A small network was shown many inputs. Here are its activations along a few directions, one row for each input.
Each table varies a few parts of the input and shows all the possible inputs, shuffled.
Descriptions start from the smaller parts, as in this example, which fits no table here: one of 3 separate values, together with either a single point or one of 11 places around a ring or (one of 5 places around a ring, together with one of 6 places along a line).
Shared parts are said once, and a part with two or three values counts as separate values.
(in the rows, 128 means zero)

Rows:
row 1: [177 112 139 160 102 126 123 153 150 125 117 135]
row 2: [ 97 121 163 159 126 190  99 156 116 161 151 113]
row 3: [ 91 136 125 155  78 108 139 113 131  86 112 144]
row 4: [133 165  94  60  71  96 157  72 137 119 158 130]
row 5: [134 117 128 110 208 180 134 135 147 155  80 116]
row 6: [175 118 141 161 105 117 129 164 144 131 118 129]
row 7: [137 163  95  61  70 101 149  65 139 110 154 129]
row 8: [135 116 127 111 212 182 143 137 133 153  82 113]
row 9: [133 167 107  52  70  92 163  79 126 114 154 117]
row 10: [149  98 122 118 236  34  85 116  86 108 182 173]
row 11: [ 80 125 124 145  73 104 151 130 114 106 109 149]
row 12: [172 107 145 151  99 116 129 168 143 140 113 132]
row 13: [106 130 156 169 128 192  86 139 131 149 148 114]
row 14: [105 136 161 173 133 184  97 144 122 153 151 105]
row 15: [ 85 136 134 148  76  97 149 127 119  95 108 135]
row 16: [130 156  93  50  66  97 165  80 119 128 154 130]
row 17: [100 125 166 164 127 184  97 148 123 161 148 107]
row 18: [ 87 138 125 156  80 102 146 122 128  95 114 144]
row 19: [137  84  80 115 228  43  77 147  98  99 185 155]
row 20: [137 129 122 119 214 178 130 130 144 150  82 113]
row 21: [143 130 122 124 213 178 127 119 141 144  79 109]
row 22: [174 110 147 154 102 115 141 173 124 134 116 123]
What is each input in this table made of?
Answer: either one of 2 separate values or (one of 4 places along a line, together with one of 5 places along a line)
What sort of input is row 4?
Answer: one of 4 places along a line, together with one of 5 places along a line

Rows:
row 23: [141 108 147 168 122 142 111 165 123 145 140 129]
row 24: [140 119 128 113 220 171 103 131 133 154 126 123]
row 25: [135 116 134 112 223 166 107 132 129 157 124 110]
row 26: [131 147 111  94 105  67 138  90 119  99 154 143]
row 27: [128 149 138 121  66 169 167 130 141 141  93 108]
row 28: [ 90 138 144 157  91 160 120 124 133 125 132 120]
row 29: [ 84 134 151 154  92 155 125 131 125 133 129 116]
row 30: [ 87 139 143 157  89 156 121 124 123 125 133 115]
row 31: [145 114 146 174 122 142 105 154 128 136 140 124]
row 32: [133  97 132 156 189 124 117 153 121 130 102 133]
row 33: [ 82 136 141 151  91 154 124 130 126 136 132 129]
row 34: [138 116 126 112 221 172 109 133 125 161 127 120]
row 35: [137 102 134 158 190 127 113 151 130 123 103 133]
row 36: [139 139  91  91  97  74 144  99 123  97 154 134]
row 37: [135 137  92  87  99  72 142 104 126 102 151 142]
row 38: [131 141 111  91 100  65 144  92 110 103 154 142]
row 39: [133 134  95  82  97  68 148 109 115 104 153 135]
row 40: [134  97 136 151 190 124 117 161 122 132 101 140]
row 41: [129 154 137 129  72 165 157 119 153 134  92 105]
row 42: [146 116 151 174 128 134 103 158 128 136 136 122]
row 43: [140 124 128 118 223 163 103 126 131 151 125 112]
row 44: [130 148 137 124  69 172 158 125 157 137  92 116]
row 45: [141 108 157 170 127 136 107 164 126 143 133 121]
row 46: [ 87 136 144 152  89 160 120 129 131 129 130 128]
row 47: [132 152 131 128  69 170 158 116 151 132  96 108]
row 48: [126 148 134 123  70 166 163 127 152 144  93 116]
row 49: [141 122 129 118 220 170 103 126 136 150 128 115]
row 50: [127 148 137 124  68 167 164 124 145 140  91 103]
row 51: [138 104 126 155 189 125 111 153 130 126 103 147]
row 52: [130 144 108  92 104  70 137  94 121 102 153 155]
row 53: [133 134  98  85  99  67 146 104 122 104 149 132]
row 54: [136 138  94  89  98  70 142  99 121  98 153 130]
row 55: [135 118 131 110 225 164 108 137 125 159 124 117]
row 56: [144 112 146 170 121 143 105 160 126 139 138 132]
row 57: [140 103 130 158 189 130 112 149 133 122 105 138]
row 58: [ 83 134 145 151  87 157 127 136 116 132 133 120]
row 59: [127 141 115  87 104  65 143  98 113 105 153 150]
row 60: [135  98 127 154 188 129 119 157 122 133 106 144]
row 61: [132 146 108  96 104  70 137  87 122  99 153 148]
row 62: [128 142 108  89 104  67 142  96 118 108 155 153]
row 63: [141 108 157 167 125 137 108 170 122 145 134 127]
row 64: [132 134  95  83 100  71 147 107 125 107 152 141]
What is each input in this table made of?
Answer: one of 6 places around a ring, together with either one of 2 separate values or one of 5 places along a line
The inputs of row 54 and row 53 match in every part but the place on the ring of 6. If row 26 is changed in the same way as row 54 into row 53, which row does it become?
Answer: row 38
Start at row 28 and move only the place on the ring of 6, one step at a time. The first step leads to row 46. Which rows follow, in order?
Answer: row 33, row 58, row 29, row 30
Which other rows agree with row 24 in the place on the ring of 6? List them by row number.
Answer: row 37, row 44, row 46, row 51, row 52, row 56
Which other rows does row 59 become when the choice among 2 separate values takes its other values? List them by row number.
Answer: row 39

Rows:
row 65: [162 126 110  94 109 107 145 159 130 126 142 114]
row 66: [ 89 117 154 184 132 191 131 159 122 130  91 128]
row 67: [127  94 165 176 111 192 106 164 126 156 137 106]
row 68: [153 123 158 134  95  78 119 139  97 113 145 144]
row 69: [ 91 135 130  73 123 132 150 104 118 121 100 127]
row 70: [ 98 103 152 167 133 185 135 159 147 132  65 100]
row 71: [ 90 176 111 132 117 120 131  86 106 113 129 128]
row 72: [ 82 131 140  90 114 123 130 118 108 139 158 137]
row 73: [124 120 139 151 112  62 131 141 116 131 142 156]
row 74: [122 106 128 148 121  81 152 127 100  89 117 145]
row 75: [103 113 113 112 115  94 132 161 124 125 155 137]
row 76: [152 117 153 150 211 161  68 155 111 156 147 133]
row 77: [100 159 108 116 120 119 137  83 138 121 107 104]
row 78: [109 106  87 119 131 104 146 139 108 110 127 136]
row 79: [120  91 117 164 245 161 104 135 117 137 120 132]
row 80: [178 131 146 138 218 162  89 158 133 157 129 117]
row 81: [128 117 127 146 243 150 100 140 138 151  81 129]
row 82: [150 118 144 164 123 195 133 150 151 161  78 107]
row 83: [161 111  88  95 118 112 156 136 139 134 115 123]
row 84: [137 110 116 104 104 103 115 152 100 120 155 121]
row 85: [135 156 127  66 109 143 162 104 128 149 114 144]
row 86: [157 134 108 121  92 125 137  96 165  92 125 137]
row 87: [175 108 132 122 109  89 157 123 128 107 102 127]
row 88: [137 127 127 138  83 112  95 107 126  91 167 132]
row 89: [174  95 120 136 234 170 107 131 145 153 107 113]
row 90: [120 150 131  89 103 129 129 114 100 167 162 148]
row 91: [118 148 102 137 105 104 127  98 159 100 102 151]
row 92: [160 142 126 122  87 119 124 113 158  91 155 126]
row 93: [ 94 112 157 190 124 170 112 170 138 173 123 126]
row 94: [148 113 171 158 113 197 128 173 148 143 118  91]
row 95: [118 112 141 163 228 145  83 156 134 168 146 145]
row 96: [128 109 144 124 118  80 150 129 125  86  87 131]
row 97: [107 149 106 149 103 113 129 102 134  82 133 168]
row 98: [ 88 157 128 128 109 110 114 100 121 127 163 111]
row 99: [139 163 116 102 105 135 143  82 141 121 124 102]
row 100: [180 119 139 128 105  85 157 141 136 123 141 129]
row 101: [124 172 130 121  97 120 106  92 110 141 166 117]
row 102: [105 129 120 147  96 100 108 114 144  97 164 145]
row 103: [143 145 125  76 110 137 157 117 129 158 153 125]
row 104: [ 88 149 110 100 126 131 157 104 102 145 129 162]
row 105: [144 173 130 105  99 129 135 101 137 127 156  96]
row 106: [115 111  98  98 127 102 150 143 136 114  99 126]
The inputs of row 91 and row 88 match in every part but one. If row 106 is changed in the same way as row 91 into row 88, which row does it become?
Answer: row 84
What is each input in this table made of?
Answer: one of 6 places around a ring, together with either one of 2 separate values or one of 5 places around a ring
Start at row 105 and move only the place on the ring of 5, one step at a time. The first step leads to row 103. Which rows follow, in order?
Answer: row 65, row 100, row 92
Which other rows agree with row 102 in the place on the ring of 6? List them by row number.
Answer: row 72, row 73, row 75, row 93, row 95, row 98
Which other rows does row 78 become when the place on the ring of 5 takes its other values? List them by row number.
Answer: row 71, row 74, row 97, row 104

Rows:
row 107: [164  93 147 155 246 192 103 176 138 161  80 113]
row 108: [155 149 134 148  74 142 125 115 160 119 129 140]
row 109: [144  87 164 209 218 197  73 178 140 147 100 123]
row 110: [ 93 158 109 115 143 111 130  72 126 102 125 141]
row 111: [111 135 100 102 141  97 122  94 107 109 164 160]
row 112: [121 162 143  98  93 157 139  96 123 146 148 128]
row 113: [135 142 126  97 113 106 115  99 109 122 183 109]
row 114: [ 99 135 129 166  68 145 144 144 135 129 108 122]
row 115: [110 100 153 155 237 204  76 163 126 174 136 104]
row 116: [131 131 104 107 105 142 161 119 151 110  85 115]
row 117: [117 114 132 154 103  83 133 151  98 123 145 166]
row 118: [ 77 148 105 106  96 152 131 110 139 130 138 104]
row 119: [171 139 129 159  94  98 117 113 130 102 148 131]
row 120: [174 120 126  92 111  88 143 133 120 126 144 107]
row 121: [158 139 126  85  91 130 152 135 153 152 124 118]
row 122: [133 103 107  90 129  72 147 151 112 130 139 147]
row 123: [115 119 124 100 133  88 153 128 126 113 100 128]
row 124: [ 99 130 146 164 107  99 140 128 112 108 107 146]
What is each input in this table made of?
Answer: one of 3 separate values, together with either a single point or one of 5 places around a ring
The inputs of row 124 and row 123 match in every part but the choice among 3 separate values. If row 117 is changed in the same way as row 124 into row 123, which row does it become?
Answer: row 122
Which other rows agree with row 112 in the choice among 3 separate values? List them by row number.
Answer: row 110, row 111, row 113, row 115, row 118
Which other rows does row 113 become when the choice among 3 separate values takes its other values? List them by row number.
Answer: row 119, row 120
